These are the activations of a small neural network, seen along a few directions. Each row is one input.
In each table, some parts of the input vary, and every possible input appears once, in random order.
Descriptions start from the smaller parts, as in this example, which fits no table here: one of 4 places along a line, together with either a single point or (one of 2 separate values, together with one of 5 places around a ring) or one of 11 places along a line.
Shared parts are said once, and a part with two or three values counts as separate values.
In the rows, 128 means zero.

A family of inputs:
row 1: [122 122 126 122 118 145 105  96 124 119 105 170 132 102 124 129 149 151]
row 2: [112 119 137 135 124 137 171 111 122 112  98 136 141 112 148 102 164 117]
row 3: [139 126 116 125 124 138 114 126  88 148 155 168 107 149 122 146  84 172]
row 4: [126 132 110 119 125 140 187 153 112 136 142 125 117 162 150  84 111 115]
row 5: [108 131 162 116 108 113 141 143 164 132 103  75 142 143 134  96 138 103]
row 6: [ 87 137 146 146 125 141  90 114 140 123  86  99 119 114 104 118 125 137]
row 7: [120 133  91 130 127 137 116 111  98 146 132 171 110 124 123 117  93 155]
row 8: [ 92 129 154 141 117 102 136 114 149 132  85  88 142 116 131 101 134 110]
row 9: [133 136 113 143 136 147 168 167 103 138 158 126 138 161 135 103 105 129]
row 10: [106 127 130 139 133 175 124 111 114 104 100 147 118 109 121 118 155 144]
row 11: [115 133 164 141 119 119 121 157 155 134 117  76 162 143 119 115 132 118]
row 12: [141 115 151 118 115 146 103 112 115 122 128 167 128 128 124 160 141 168]
row 13: [110 131 101 144 133 129 182 125  96 138 124 138 118 135 147  89 107 122]
row 14: [153 116 161 135 126 140 135 163 131 135 141 159 155 131 130 153 160 136]
row 15: [133 115 112 123 120 106 166 166 114 150 172 154 134 150 153 122  99 137]
row 16: [135 103 147 113 112 114 156 153 140 125 146 152 158 127 155 137 156 132]
row 17: [135 125 148 134 127 154 157 154 129 113 132 124 161 139 137 116 162 125]
row 18: [202 155  65 121 185 139 117  75 137  67 179  84  77  85  94 198 165  62]
row 19: [ 88 141 139 114 109 112 108 111 147 112  80  93 125 121 132 102 132 128]
row 20: [128 121 145 110 116 148 176 140 137 111 117 123 141 139 151  97 168 111]
row 21: [152 127 126 144 135 132 146 176 104 161 168 160 132 152 127 138 101 141]
row 22: [125 108 160 125 124  85  74 125 163 160 111 129 154 124 129 148 115 129]
row 23: [199 163  29 130 193 131 127  90 108  92 206  86  54 109  89 183 107  65]
row 24: [104 132 142 129 110 111  72 101 151 139  90 122 133 106 107 129 118 143]
row 25: [182 164  82 127 180 103  84  79 163  84 163  36  78  92  74 195 136  57]
row 26: [144  99 144 119 132 119 109 121 136 140 126 177 152 120 147 149 146 137]
row 27: [143 110 109 127 141 112 120 135 109 166 153 179 128 142 145 134  88 141]
row 28: [116 112 164 119 104  79 121 157 167 146 131 104 159 131 137 135 126 125]
row 29: [122 124 167 124 107 112  69 116 142 142 113 118 130 132 107 159 110 161]
row 30: [107 132 123 108 117 146 143 108 121  93  94 140 124 117 148 103 162 136]
row 31: [103 138  94 146 142 167 135 125  88 129 126 147  97 131 120 106 100 148]
row 32: [104 143  87 116 125 139 154 122  96 118 119 141 102 140 148  90 107 140]
row 33: [135 125 177 142 117 106  99 167 158 156 125 109 156 135 111 152 129 130]
- What is each input in this table made of? => one of 3 separate values, together with either a single point or one of 10 places around a ring
- The inputs of row 32 and row 30 match in every part but the choice among 3 separate values. If row 31 is changed in the same way as row 32 into row 30, which row does it become? => row 10
- Which other rows does row 19 become when the place on the ring of 10 takes its other values? List them by row number. => row 5, row 6, row 8, row 11, row 22, row 24, row 28, row 29, row 33

A family of inputs:
row 34: [136 129 110 128 142 112  87  91 131 123 129 130 115 105 115 157 118 128]
row 35: [133 136 131 119 135 154 119  97 140  91 104 108 119 112 119 129 169 112]
row 36: [ 57  82 215 135  59 139 146 197 109 199  80 223 204 174 176  61 108 224]
row 37: [155 130 105 141 151 136  99 120 109 131 159 149 116 122 109 166 110 138]
row 38: [140 130 117 131 140 114 171 161 140 134 151 105 143 141 145 108 130  88]
row 39: [112 134  90 128 139 127 157 120 117 128 121 129 117 128 144  90 115 110]
row 40: [165 122 133 131 142 106 114 130 152 130 154 122 136 110 114 173 145 102]
row 41: [132 137 129 138 139 134 106  98 146 105 109 107 120  91 103 148 160 109]
row 42: [163 123 136 130 143 100 101 131 154 130 157 105 142 120 113 175 134 106]
row 43: [132 135  85 140 147 151 169 149  96 137 152 147 118 144 139 100 107 121]
row 44: [121 133  96 109 123 130 143 108 113 106 131 140 106 120 140 120 129 134]
row 45: [114 143 119 118 122 146 147 117 130  85 115 102 116 116 127 113 159 119]
row 46: [148 128 123 112 124 118 156 149 137 111 160 116 132 134 140 139 144 113]
row 47: [ 67  79 248 126  54 100 149 212 153 195  74 178 228 174 183  72 133 193]
row 48: [166 122 135 111 138 127 127 129 146 116 148 122 135 131 131 155 155 105]
row 49: [150 126 129 131 135 118 178 151 127 129 157 108 134 144 141 127 132  99]
row 50: [ 39  80 219 123  48 115 133 168 129 188  46 203 202 159 183  52 116 212]
row 51: [147 143 104 131 138 133 107 131 110 140 157 128 101 143 106 146  89 137]
row 52: [128 142 108 118 129 110  95 102 132 132 127 108 100 126 112 136  97 126]
row 53: [141 134  92 121 132 154 155 137  92 114 161 159 107 136 134 130 121 145]
row 54: [122 131 102 128 134 130 165 109 104 123 129 132 108 131 141 109 117 121]
row 55: [127 134 110 126 138 110  90  98 132 129 127 117 103 114 112 149 105 127]
row 56: [140 127 109 109 137 139 114  89 122 110 120 146 109 116 132 136 140 127]
row 57: [139 128 108 129 141 118 101  90 129 124 126 146 109  95 116 155 130 124]
row 58: [154 128 136 128 139  98 103 139 155 135 156  92 129 128 111 167 121 106]
row 59: [146 135 105 138 147 134 101 127 110 136 158 136 103 131 106 158  97 138]
row 60: [155 136 135 120 130  97 109 143 155 139 155  84 127 140 111 155 113 105]
row 61: [115 141 125 138 133 146 169 118 120 102 112  93 117 126 128 101 147 106]
row 62: [120 144 132 135 137 127  95 106 150 109 111  78 113 110 100 143 134 112]
row 63: [ 31  92 242 131  48 130 137 179 145 170  27 163 211 155 172  47 149 195]
row 64: [105 145 113 137 138 143 161 128 133 107 105  91 126 123 132  83 145  95]
row 65: [158 129 103 141 150 141 112 119 108 132 156 165 110 112 110 165 122 135]
row 66: [120 152 131 128 128 126 100 110 149 113 110  70 111 122  99 130 126 112]
row 67: [159 129 105 121 146 162 126 118 101 118 150 165 109 132 126 146 131 138]
row 68: [129 139 131 138 141 129  92  99 148 104 112  91 126 101 103 150 148 113]
row 69: [142 132  97 140 142 155 177 138  83 132 159 150 109 147 135 118 109 132]
- What is each input in this table made of? => one of 4 separate values, together with either a single point or one of 8 places along a line
- Start at row 51 and move only the place on the line of 8, one step at a time. The first step leads to row 59. Which rows follow, in order? => row 37, row 65, row 67, row 53, row 69, row 43
- Which other rows agree with row 61 in the choice among 4 separate values? List them by row number. => row 35, row 41, row 45, row 62, row 63, row 64, row 66, row 68
- Start at row 38 and move only the place on the line of 8, one step at a time. The first step leads to row 49. Which rows follow, in order? => row 46, row 48, row 40, row 42, row 58, row 60

A family of inputs:
row 70: [154 144  78 126 157 141 157 112 113 101 157 114  96 120 124 133 133  95]
row 71: [125  99 174 131 104 111 104 164 130 177 131 179 167 148 139 140 108 173]
row 72: [ 94 114 160 124 100 130 161 152 130 138  98 143 159 143 158  84 140 144]
row 73: [147 145  75 129 156 151 135  99 102 104 149 132  88 116 116 138 123 116]
row 74: [125 140 188 123 125  79  29  81 225  97  74  18 142  77  78 181 178  83]
row 75: [147 151  79 131 157 146 167 116 114  96 152  95  95 123 122 122 135  87]
row 76: [ 87 121 161 128 100 136 170 157 131 133  93 124 158 147 156  72 142 136]
row 77: [ 99 110 161 129 100 119 124 152 125 162 108 162 156 146 146 106 111 166]
row 78: [ 87 114 158 128  98 141 139 139 118 142  89 162 151 138 149  89 131 165]
row 79: [159 140  80 129 156 131 121 111 108 123 167 131  92 124 113 155 104 117]
row 80: [183 130  93 129 157 123 102 125 113 136 189 148 103 127 107 188 102 127]
- What is each input in this table made of? => either a single point or (one of 2 separate values, together with one of 5 places along a line)
- Start at row 71 and move only the place on the line of 5, one step at a time. The first step leads to row 77. Which rows follow, in order? => row 78, row 72, row 76

A family of inputs:
row 81: [143 127 176 126 122 118 115 148 175 115 122  78 160 125 117 147 171 100]
row 82: [141 138  99 123 134 112 157 152 119 136 168 109 114 152 134 123  96 114]
row 83: [173 119 111 118 136 129 159 155 108 133 189 162 127 147 142 154 122 131]
row 84: [111 130 151 134 124 135  87  96 149 106  87 117 133  93 108 142 162 134]
row 85: [143 131  78 135 147 180 144 111  64 122 151 201  95 128 129 129 115 159]
row 86: [105 135 163 130 115 122  69 103 156 126  83  96 130 115 102 135 131 139]
row 87: [120 124 126 113 130 120 101  78 150 104  94 129 125  90 128 136 161 117]
row 88: [103 153  81 136 144 172 150  85  96  93 102 115  84 114 121  90 129 118]
row 89: [171 107 166 129 126 118 108 174 140 161 172 150 159 150 124 175 124 141]
row 90: [112 149  66 140 145 165 142 107  75 125 131 148  83 133 122  98  87 141]
row 91: [178 104 122 118 139 100 139 150 129 152 183 169 144 137 146 165 121 121]
row 92: [109 131 130 143 124 116  78 120 122 153 117 136 119 124 107 139  87 157]
row 93: [112 130 148 135 118 116  61 127 135 158 113 130 126 134 104 143  88 161]
row 94: [132 133 169 130 121 105 114 149 170 130 122  64 150 137 113 136 140 101]
row 95: [ 11  84 217 124  43 146 176 174 109 173  25 210 206 167 203   7 133 219]
row 96: [115 128 169 126 117 135  70 102 161 111  83 110 140 104 106 146 163 138]
row 97: [138 129 126 119 135  89 145 125 160 123 132  83 133 124 137 127 138  80]
row 98: [139 129 158 134 130 118 132 141 163 110 126  84 153 115 120 144 170  96]
row 99: [144 109 159 129 120 134  64 130 124 156 132 182 139 130 112 175 116 178]
row 100: [136 129 136 143 131  99 123 165 138 158 157 105 139 145 117 140  95 121]
row 101: [101 136 144 139 122 123  86  96 144 121  87 102 122 104 105 132 130 135]
row 102: [151 106 116 118 132 117  94 106 112 148 143 200 125 115 134 165 114 158]
row 103: [149 123 132 115 136 102 146 124 165 108 132  97 144 113 140 138 169  79]
row 104: [131 153  88 136 153 155 196 131 110  98 139  84 102 136 133  92 138  82]
row 105: [145 120 104 117 129 146 114 111  91 129 149 194 108 125 130 153 115 167]
row 106: [110 131 119 118 128 107 100  79 144 119  94 114 114 101 125 125 130 118]
row 107: [139 148  72 140 154 148 188 152  91 130 169 117 102 155 133 100  95 106]
row 108: [143 137 121 114 134 131 166 129 144  88 138  90 126 122 137 126 170  89]
row 109: [141 148  95 132 154 167 196 130 116  82 140  98 112 125 136 102 169  82]
row 110: [ 38  84 226 127  45 130 226 225 127 182  61 182 224 187 212   6 143 182]
row 111: [140 111 141 138 126 133  81 124 111 151 137 189 132 119 115 172 115 174]
row 112: [167 109 147 138 133 117 125 168 128 156 177 157 152 140 126 172 122 138]
row 113: [139 128 155 134 124  99 106 172 151 163 152  98 146 155 114 143  97 125]
row 114: [115 137 114 113 127 149 121  84 129  84  99 122 107 100 124 124 162 126]
row 115: [113 147  88 131 146 184 151  85 101  77 102 130  94 103 123 100 161 118]
row 116: [128 134 151 139 129 105 131 142 158 126 127  70 142 126 116 133 139  97]
row 117: [146 123 110 123 137  83 137 147 140 155 163 116 130 142 138 134  95 104]
row 118: [105 144 107 118 125 136 120  84 124 100  99 108  97 111 121 114 130 127]
row 119: [133 143 114 119 132 119 165 130 139 104 138  75 116 133 133 115 139  90]
row 120: [170 131  85 136 155 164 189 155  81 126 190 169 115 149 141 130 122 124]
row 121: [119 126 105 123 130 100  91 102 123 151 124 148 112 120 127 132  87 141]
row 122: [114 139  93 123 126 130 112 107 102 132 129 141  95 130 123 121  87 150]
- What is each input in this table made of? => one of 2 separate values, together with either a single point or (one of 4 places along a line, together with one of 5 places along a line)
- The inputs of row 122 and row 82 match in every part but the choice among 2 separate values. If row 101 is changed in the same way as row 122 into row 82, which row does it become? => row 116
- The inputs of row 104 and row 88 match in every part but the choice among 2 separate values. If row 89 is changed in the same way as row 104 into row 88, which row does it become? => row 99
- Start at row 89 and move only the place on the line of 5, one step at a time. The first step leads to row 112. Which rows follow, in order? => row 91, row 83, row 120
- Which other rows does row 100 become when the choice among 2 separate values takes its other values? List them by row number. => row 92
